A small network was shown many inputs. Here are its activations along a few directions, one row for each input.
In each table, some parts of the input vary, and every possible input appears once, in random order.
Descriptions start from the smaller parts, as in this example, which fits no table here: one of 5 places around a ring, together with either a single point or one of 11 places around a ring or (one of 2 separate values, together with one of 6 places along a line).
Shared parts are said once, and a part with two or three values counts as separate values.
(in the rows, 128 means zero)

Other details of the inputs shift rows strongly along two fixed directions, in all tables alike. That doesn't count.

Table:
r1: [142 138 150 140 128 104 146  83 143 141 143]
r2: [110 165 155 160 136 148 132  68 122 133 166]
r3: [127 129 105 126 123 105 124 123 134 118 103]
r4: [129 125 129 103 148 137 125 174 123 111 108]
r5: [133 106 120  99 121 135 142 167 109 113 135]
r6: [137 121 120  90 152 111 141 152 135 138 137]
r7: [132 132 145 110 124 118 129 152 181 140 165]
r8: [135 118 150 130 126 141 144 119 161 148 163]
r9: [104 112 101 182 144 217 126 111  52  87  20]
r10: [126  96 106 133 150 121 100 184 104  92 146]
r11: [166 119 139 143 144  79  95 142 166 129 159]
r12: [114 129 116 129 128 153 146 114  95 127 149]
r13: [107 169 134 156 112 162 130  78 109 135 182]
r14: [109 107 112 111 164 165 118 152  85  96  73]
r15: [134 119  83  97 134 101 120 168 137 120  83]
r16: [119 130 114  98 124 126 129 170 107 106 134]
r17: [105 103  98  81 130 106 123 174 114  93 124]
r18: [113 117 139 138 131 168 120 113 146 128 136]
r19: [118 131 123 155 111 126 113 102 119 148 111]
r20: [152 127 114 107 118  68 148 141 156 138 130]
r21: [122 132 141  97 134  88 117 163 146 150 151]
r22: [154 112 148 118 116 102 144 134 185 148 141]
r23: [129 105 110 124 128  99 140 160 112 142  84]
r24: [151 156 158 144 116 127 123 102 152 138 139]
r25: [159 104  98 132 146  79 100 189 144 113 116]
r26: [164 131 155 131 118 119 138 106 150 145 137]
r27: [148 160 111 117 114  86 129 136 164 147 141]
r28: [146 113 129 107 132 122 113 148 141 114  90]
r29: [121 135 119 140 118 103 125 145 123 143 102]
r30: [104 123 123 102 115 102 121 174 116 131 149]
r31: [134 131 119  80 140 101 112 146 159 137 153]
r32: [140 136 104 119 128 111 131 163 123 116  84]
r33: [124 138 133 126 141 103 133 130 134 113 104]
r34: [126 134 157 172 111 165 121  64 159 140 138]
r35: [108 109 133 163 164 216 146 112  55 103  70]
r36: [116 170 145 155 139 159 127  76 123 144 164]
r37: [141 133 136 105 124  78 117 115 169 130 140]
r38: [156 119 127 127 101 101 147 138 182 152 142]
r39: [118 114  93  70 127 107 117 178 129 112 138]
r40: [150 151 121 146 115 117 144  89 141 158 144]
r41: [153 127 114 126 123 115 145 133 122 134 103]
r42: [136 133 124  87 102 107 113 137 143 128 181]
r43: [ 68 127 111 166 148 195 142 115  42  77  88]
r44: [108 107  98 149 139 161 141 175 112  97  42]
r45: [126 124 121 157 107 152 125 108 151 132 111]
r46: [ 99 101 105 162 181 195 152 124  46  93  14]
r47: [153 111 130 121 158  90  94 169 155 124 172]
r48: [141 157 131 164 104 147 118  62 128 143 135]
r49: [114 125 147 164 100 177 149  86 126 138 180]
r50: [128 135 163 171 121 133 135  67 118 165 137]
r51: [150 141 145 124 120 115 113  96 151 137 135]
r52: [117 125 127 128 111 167 116 118 105 111 145]
r53: [140 118 131  89 135 125 111 156 146 123 132]
r54: [120 113 127 106 143  89 121 181 127 128  81]
r55: [168 131 145 104 123  87 138 125 158 147 140]
r56: [120 162 150 160 100 173 127  85 111 128 180]
r57: [ 99 122 125 138 115 165 136 148 122 109 138]
r58: [125 130 125  99 153 129 127 167 116 112 109]
r59: [138 120 133  88 143  86 143 145 149 135 156]
r60: [118 123 102 155 142 172 135 156  79  92  35]
r61: [115 101 122  80 143  95 106 179 134 135 119]
r62: [150 125 122 146 119 141 144 123 117 131  98]
r63: [141 133 130 111 140 109 127 154 131 116  93]
r64: [128 130 150 133 117 104 106 101 146 155 135]
r65: [106 132 149 160 104 150 137  80  94 155 180]
r66: [115  98 129 105 152 117 135 165 106 139 109]
r67: [121 139 139 116 133 117 118  99 145 131 163]
r68: [100 111 124 138 109 173 124 123 125 113 145]
r69: [127 146 145 152 107 163 144  71  99 139 182]
r70: [129 171 148 168 129 145 128  64 133 144 140]
r71: [126 148 162 179 115 160 133  79 156 139 137]
r72: [147 136 148 116 134 126 139 109 133 147 163]
r73: [133 113 105  89 149 103 117 162 140 115  83]
r74: [ 96 139 145 158  99 155 110  73 102 147 180]
r75: [120 152 118 158 124 123 137 106 119 120 107]
r76: [130 125 127  96 112  90 146 134 137 130 184]
Description of these inputs: one of 4 places along a line, together with either a single point or (one of 3 separate values, together with one of 6 places along a line).
Question: Changing only the place on the line of 4 turns r28 into r52. The same change can be made to r73. Which row results?
Answer: r39
Question: Change only the choice among 3 separate values in r39. List by row number the other rows that result.
Answer: r12, r13
Question: Change only the place on the line of 6 in r53. List by row number the other rows that result.
Answer: r14, r18, r31, r61, r67

Table:
r77: [109 109 167 187 154 201 133  72  83 123 131]
r78: [135  88 116 113 110 133 126 185 148 103 125]
r79: [ 84 117 103 124 108 193 152 141  83 103 118]
r80: [122 137 128 145  78 147 149  94 118 133 170]
r81: [105  91 139 125 143 206 145 147 116 113 111]
r82: [110 131  97 152 117 160 163 131  87 104  87]
r83: [138 135 141 169 144 120  95  81 138 138 143]
r84: [122 100 115 154 181 141 104 165  78  97  59]
r85: [132 167 169 134 111  92 134  58 157 184 173]
r86: [ 87 115  76 112 133 119 117 187  83  94  37]
r87: [159  89 116  94 139 100 135 179 173 126  72]
r88: [100  79 110  94 168 136 156 183  57 100  70]
r89: [ 82 155 136 183 140 160 118  58  68 131 100]
r90: [162 117 170 122  97 123 138 109 187 157 196]
r91: [ 75 129 128 137 144 174 126 105  58 116 149]
r92: [174  99 130  68 148  40 116 185 201 146 129]
r93: [132 152 148 159 131 127 144  45 113 165 139]
r94: [110 134 145 114 103 170 162  99 121 148 172]
r95: [100 133 163 159 141 175 100  84 118 133 199]
r96: [134 142 111  52 180  96  96 175 129  85 104]
r97: [126  98  89 143 152 138 103 197  94  88  50]
r98: [111 146 107 187 102 177 148  62  91 127  89]
r99: [131 104 134 157 154 177 157 136 116 112  74]
r100: [146 117  86  91 107  87 146 195 129 122  86]
r101: [143  80 114 121 159 149 145 193 112 107  29]
r102: [143 154 108  72 129 134 122 155 157  89 107]
r103: [119 129 100  98  96  96 137 165 149 127  89]
r104: [144 103  98  76 129  86 158 173 138 132  66]
r105: [101 122 133 203 121 202 105  85  83 104 138]
r106: [145 152  99 112  92  64 113 124 155 148 158]
r107: [139 139 153 121 131  70  86 129 184 149 161]
r108: [164 147 142 145  91 110 132 117 200 145 191]
r109: [155 171 121 131  84  72 115 109 149 163 187]
r110: [150 139 170 182 144 149 126  69 127 155 141]
r111: [ 96 160 110 195 120 174 137  76  63 114 125]
r112: [157 173 112  56 124  80  91 155 180 110 166]
r113: [118  95 116  93 114 151 124 193 158 107 144]
r114: [153 164 141 129 117  66 117  98 134 167 186]
r115: [107 127 146 168 113 197 168  64  75 135 126]
r116: [110 121 126 118 135 110 123 128  86 124 155]
r117: [149 132 130 123 116 117 162 122 121 151 104]
r118: [157 125 126  57 139  33 154 183 161 149 159]
r119: [118 151 138 176 108 138  89  94 152 134 136]
r120: [123 121 158 161 138 138 100  95 120 130 182]
r121: [169 108 142  74 155  50 133 195 191 140 155]
r122: [117 103  86  78 112  86 122 202 107 105 129]
r123: [143 146 182 147 126 108 112  76 186 172 167]
r124: [ 79  94 116  96 167 170 153 165  59 107  94]
r125: [106 126 103 148 157 128 122 111  67 115  77]
r126: [144 120 123  97 149  83 147 159 109 142 100]
r127: [ 83  92 101 128 148 190 103 185  88  82 103]
r128: [133 158 149 165 109 156 175  58 117 155 149]
r129: [163 139 131 146  89 107 115 102 200 149 159]
r130: [143 144 143  94  93  80 150 117 179 170 135]
r131: [147 150 148 143  80 109 111 106 210 153 162]
r132: [134 149 128 193 111 145  94  67 143 135 146]
r133: [116 156 126 101  80 110 117 118 148 151 233]
r134: [157 128 159 109 107  95 127 131 213 162 136]
r135: [129 149 157 187 150 140 110  77 122 132 170]
r136: [174 157 140  37 131  90 134 151 199 126 144]
r137: [133 136 133 210 114 196 128  82 109 122 100]
r138: [133 147 128 176 120 139 109 111 138 121 161]
r139: [119 124 117  72 202 153 128 165  91  76  44]
r140: [ 94  89 143 128 174 194 131 147  92 109 114]
r141: [125 118 100  83 159  64 132 194 105 111 115]
Question: What do these inputs look like to the network?
Answer: one of 5 places around a ring, together with either a single point or (one of 2 separate values, together with one of 6 places along a line)
Question: Changing only the place on the ring of 5 turns r80 into r122. The same change can be made to r137. Which row results?
Answer: r97
Question: Changing only the place on the ring of 5 turns r131 into r134. The same change can be made to r100. Which row results?
Answer: r117
Question: Change only the choice among 2 separate values in r125. List by row number the other rows that result.
Answer: r83

Table:
r142: [146 120 118  75 119  55 114 179 150 134 163]
r143: [ 73 100 124 174 167 229 145 112  36  96  38]
r144: [163 148 129 151 115 103 130 107 163 151 102]
r145: [127 115 130 104 139 139 135 133 123 127 122]
r146: [148 158 159 222 119 154 131  20 128 159 116]
r147: [118  88 116 112 141 137 138 168 104 116  92]
r148: [124 120 107 103 118 102 110 167 150 117 142]
r149: [126 139 140 110 127 105 142 124 135 144 159]
r150: [131 132 108  94 118  96 119 168 126 123 140]
r151: [140  91 124  96 137 110 126 192 148 112 124]
r152: [139 148 167 151 121 160 121  72 151 139 183]
r153: [128 144 124 121 112 121 146 122 125 140 156]
r154: [157 171 170 189 116 120 127  35 166 174 139]
r155: [130 129 136 146 125 120 110 114 138 137 174]
r156: [ 83  97  90 124 185 180 127 169  26  66  23]
r157: [120 160 163 173 121 146 108  58 141 153 197]
r158: [122 129 136 157 122 180 130 116 120 118 132]
r159: [112 150 142 154 137 168 146  67  91 131 142]
r160: [107 131 127 128 143 133 120 130  92 118 117]
r161: [128 141 142 145 117 126 144  89 119 147 170]
r162: [136 125 154 117 128 124 123 138 162 133 159]
r163: [ 74 112 101 192 162 229 122 120  35  81  53]
r164: [155 161 138 173  99 116 129  66 165 154 115]
r165: [120  92 102  95 132 135 130 203 132  89  85]
r166: [141 147 144 119 127 106 105 106 164 144 196]
r167: [169 115 112  85 151  63 127 178 169 127  64]
r168: [126 123 104  82 112  92 144 171 138 123 131]
r169: [121 120  96  82 117  91 119 184 124 108 118]
r170: [130 128 127 111  97 123 136 125 152 142 153]
r171: [146 104 108  56 115  78 134 207 166 135 135]
Question: Changing only one part turns r148 into r157. The same change can be made to r164. Which row results?
Answer: r154
Question: What do these inputs look like to the network?
Answer: one of 5 places along a line, together with either a single point or one of 5 places around a ring
Question: Change only the place on the line of 5 in r143. List by row number the other rows that result.
Answer: r145, r147, r170, r171
Question: Which other rows agree with r161 in the place on the line of 5? List them by row number.
Answer: r142, r146, r147, r151, r155

Table:
r172: [130 153 143 194 124 171 123  63 122 138 117]
r173: [120 107 109  69 130  87 130 202 134 118 116]
r174: [123 144 142 151 112 134 130  82 121 147 136]
r175: [164 124 125  84 129  66 128 166 192 138 118]
r176: [158 144 153 109 101 104 124 115 179 155 218]
r177: [126 140 123 154 124 143 131  99 100 127 121]
r178: [122 141 135 117 117 120 139 117 134 144 162]
r179: [120 137 135 183 148 189 138  81  95 119  69]
r180: [127 109 106 135 148 133 123 159 124 105  55]
r181: [169 157 153 119 102  80 118 108 197 164 171]
r182: [ 94 125 113 137 149 170 139 125  78 102  92]
r183: [118 111 130 128 122 144 122 141 133 127 144]
r184: [132 110 120  93 123 109 114 173 160 120 152]
r185: [135 118 117 114 128 104 140 145 122 133 110]
r186: [157 105 117  75 137  66 135 196 178 134  90]
r187: [120 110 105 100 141 112 125 167 112 108  76]
r188: [103 131 116 149 136 166 134 123  77 107 115]
r189: [131 124 143 132 111 132 129 120 145 140 175]
r190: [144 148 132 134 107 101 125  97 148 146 164]
r191: [116 105  91  76 141 104 123 214 114 100 100]
r192: [102 146 132 174 133 190 139  78  69 118 129]
r193: [114 136 159 162 112 173 126  75 125 142 167]
r194: [122 152 134 144 111 132 128  94 126 134 176]
r195: [101 132 128 175 138 183 144  75  73 127  84]
r196: [ 99 122 112 143 145 167 139 128  73  99  96]
r197: [131 128 138 132 115 136 123 118 144 128 171]
r198: [109 126 131 121 157 122 113 138 102 119 144]
r199: [131 141 134 154 110 126 134  89 123 147 145]
r200: [126 160 147 164 111 151 125  58 114 146 149]
r201: [143 126 142 136 158 105 110 130 142 132 116]
r202: [112 125 119 154 126 147 129 110 100 129 102]
r203: [149 114 122 121 128  94 133 160 155 132  99]
r204: [134 138 121 126 115 106 118 117 143 138 140]
r205: [126 121 118 165 147 162 133 125  97 108  62]
r206: [165 144 143 130 115  92 129 109 180 150 148]
r207: [137 175 161 132  88 105 119  65 171 164 230]
r208: [118 132 121 101 127 120 126 153 119 119 134]
r209: [112 135 149 156 121 176 121  84 121 125 154]
r210: [129  83 102  71 148 111 130 217 131  95  98]
r211: [127 158 143 161 118 148 132  53 122 146 146]
r212: [136 141 122 125 114 110 119 120 136 140 143]
r213: [157 124 123 113 134  99 133 156 152 129 102]
r214: [105 138 121 143 124 150 123 113 108 119 139]
r215: [152 117 107  73 129  70 132 185 143 128 118]
r216: [166 171 168 146  93  93 117  61 203 173 192]
r217: [127 114 103  95 146 115 135 168 109 114  79]
r218: [104 111 124 137 150 189 134 132  88 102  96]
r219: [148 112 137  88 114  93 131 163 170 142 177]
r220: [ 98 122 118 152 132 163 140 123  79 113 112]
r221: [154 138 134 139 119 103 126 116 164 139 130]
r222: [151  99 112  95 142  84 139 194 151 123  74]
r223: [132 133 146 118 114 134 118 122 148 136 172]
r224: [121 111 103 120 146 129 137 150  94 107  74]
r225: [ 97 116 116 145 142 167 146 131  70 109  95]
r226: [120 123 134 165 138 159 133 109 112 124  69]
r227: [131 125 137 108 125 131 127 130 152 129 159]
r228: [105 117 124 151 171 149 115 120  70 110  86]
r229: [144 134 137 149 117 115 125 114 160 147 124]
r230: [ 97 107 103 121 139 142 131 169  92 106  93]
r231: [139 143 128  82 117  88 130 149 156 141 173]
r232: [136 113 121  91 123 111 114 176 155 123 154]
r233: [117  90 115  89 146 133 137 188 123 109  99]
r234: [141 134 142 125 110 127 122 121 151 137 186]
r235: [113 121 150 147 153 157 109 110 110 122 157]
Question: What do these inputs look like to the network?
Answer: one of 4 places along a line, together with either a single point or (one of 3 separate values, together with one of 5 places around a ring)
Question: Changing only the place on the line of 4 turns r200 into r208. The same change can be made to r211. Which row results?
Answer: r182
Question: Changing only the place on the line of 4 turns r232 into r172. The same change can be made to r235. Which row results?
Answer: r201
Question: Change only the choice among 3 separate values in r220. List by row number the other rows that result.
Answer: r188, r194
Question: Change only the place on the ring of 5 in r195. List by row number the other rows that result.
Answer: r174, r185, r199, r202
Question: Change only the place on the line of 4 in r229. List by row number the other rows that result.
Answer: r183, r202, r230
